A small network was shown many inputs. Here are its activations along a few directions, one row for each input.
Each table varies a few parts of the input and shows all the possible inputs, shuffled.
A made-up example of a description, with smaller parts first: one of 2 separate values, together with either a single point or one of 11 places along a line or (one of 5 places around a ring, together with one of 6 places along a line).
Shared parts are said once, and a part with two or three values counts as separate values.

Other details of the inputs shift rows strongly along two fixed directions, in all tables alike. That doesn't count.

A family of inputs:
row 1: [ 27   2  15  15   3  -8 -39  37  -9  -1  19 -24 -17 -23]
row 2: [ -8   3  -4  -3  -4   5   0   4  -1   6  -3  -1  -7 -10]
row 3: [ -8  -9  -2  -8   2  -5  24 -25  17 -13  -1  14  17  23]
row 4: [ -3 -10 -13  -1  -2  -6  12 -24  27 -36  -8  11  29  35]
row 5: [-10   1  -8  -1  -6   3  10  -8   0  14   2   2   2   8]
row 6: [ -2 -13 -10  -6   0  -7  17 -21  27 -39 -10  14  23  29]
row 7: [-18  10  -9  -3  -5  17   2   9 -13  31  -4  -1 -14 -17]
row 8: [-5 -2 -7 -2 -1  4  3  0  6 -6 -5  3  2  2]
row 9: [ 52 -19  15  19  15 -25 -48  35  24 -72  12 -18   8   0]
row 10: [-22  16  -6  -4 -12  11   1   0 -12  34  -2  -3 -12 -16]
row 11: [ -1 -18  -3  -6   7 -10  18 -24  25 -35  -9  16  21  32]
row 12: [ -9  -6  -9  -9  -4  -2  16 -18  18 -21  -8  12  12  16]
row 13: [-10   4   4  -2   3   7  -2   8 -11  24  -2   1 -15 -13]
row 14: [ 21   8   4   5  -5   5  24 -24 -33   8 -20  12   3  -8]
row 15: [ -5 -10  -2  -6   4  -4  21 -21  17 -13  -1  12  17  24]
row 16: [-11  11  -4   2  -6  10  -4  12 -19  41   6  -8 -16 -16]
row 17: [-8 -1 -2 -4  4  5 13 -7  1 13  1  5  3  6]
row 18: [-16   6 -10  -3  -8   8   7  -9   1  11  -5   3   4   4]
row 19: [ 40 -12  24  14  16 -18 -45  35   6 -35  13 -18  -9 -14]
row 20: [-14   9   3  -5  -1   9   6   3 -14  37   5  -1 -13 -16]
row 21: [ 37  -7  26  14  14 -16 -47  40  -1 -24  14 -20 -17 -24]
row 22: [ 10  19   4  -3  -2  10  12  -3 -60  23 -10  -7 -13 -28]
row 23: [ 0 -3  2 -2  5  0  6 -3  5  2  3  3  4  6]
row 24: [-4 -6  1 -2  6  1  4 -2  3  0 -5  5  0  5]
row 25: [-7  3 -6  0 -6  1 -1 -5  5 -2 -2  0  5  4]
row 26: [-16   6   0  -3   2  13   3   7 -16  35  -4   2 -16 -13]
row 27: [-12  13   0   0  -9   8  -2  10 -18  38   7  -8 -19 -19]
row 28: [ 20   3  10  10   0 -12 -33  23   4 -19  10 -16  -5 -14]
row 29: [ -6  -7  -9  -3  -4  -5  17 -20  15 -12  -1   9  16  26]
row 30: [-3  1 -1 -1 -6 -4  5 -5  4 -1  5  0  1  6]
row 31: [ 0 -3  0 -1  7  1  5 -2  4  3  3  3  6  8]
row 32: [-9  8 -4 -1 -8  4 -4  1 -2 10 -1 -3 -3 -6]
Description of these inputs: either one of 2 separate values or (one of 5 places around a ring, together with one of 6 places along a line).
Q: Which other rows does row 30 become when the place on the ring of 5 takes its other values? List them by row number.
A: row 3, row 12, row 21, row 28
Q: Which other rows does row 26 become when the place on the line of 6 takes its other values? List them by row number.
A: row 11, row 13, row 19, row 21, row 24

A family of inputs:
row 33: [  9 -15  -2  -9   7  -7  45 -47   2 -39 -22  27  30  35]
row 34: [ 53 -26  28  25  25 -33 -66  54  39 -53  40 -32   2   6]
row 35: [  3  13 -50   4 -40   1  17 -46   5 -75 -39   9  49  30]
row 36: [-29  14  10   1   3  22 -26  43 -17  79  17 -16 -46 -44]
row 37: [  6  -6   0  -7   3  -2  44 -48  -5 -20 -17  24  27  32]
row 38: [ 50 -25  29  22  27 -31 -67  57  39 -56  34 -29   0   1]
row 39: [ 43 -23  27  19  23 -28 -62  53  38 -47  36 -24   2   3]
row 40: [ 11 -14  -2  -8   6  -9  44 -49   2 -37 -20  26  31  37]
row 41: [-38  12 -11 -23  -6  27  63 -44 -38  47 -30  31  -4  -2]
row 42: [ 15 -12  -2  -6   5 -12  45 -52   3 -33 -14  22  33  41]
row 43: [-57  48 -36  -1 -54  26 -41  33 -11  53   1 -30 -37 -55]
row 44: [-27  16  12  -1   6  24 -31  46 -17  76  15 -17 -49 -48]
row 45: [-10   2  10   1   9   7 -34  53  -3  47  16 -17 -41 -45]
row 46: [-31  15 -14 -18 -14  16  69 -54 -36  59 -16  26   5   9]
Q: The inputs of row 36 and row 40 match in every part but one. If row 39 is changed in the same way as row 36 into row 40, which row does it become?
A: row 42
Q: What do these inputs look like to the network?
A: one of 2 separate values, together with either a single point or one of 6 places along a line
Q: Which other rows does row 33 become when the choice among 2 separate values takes its other values? List them by row number.
A: row 44
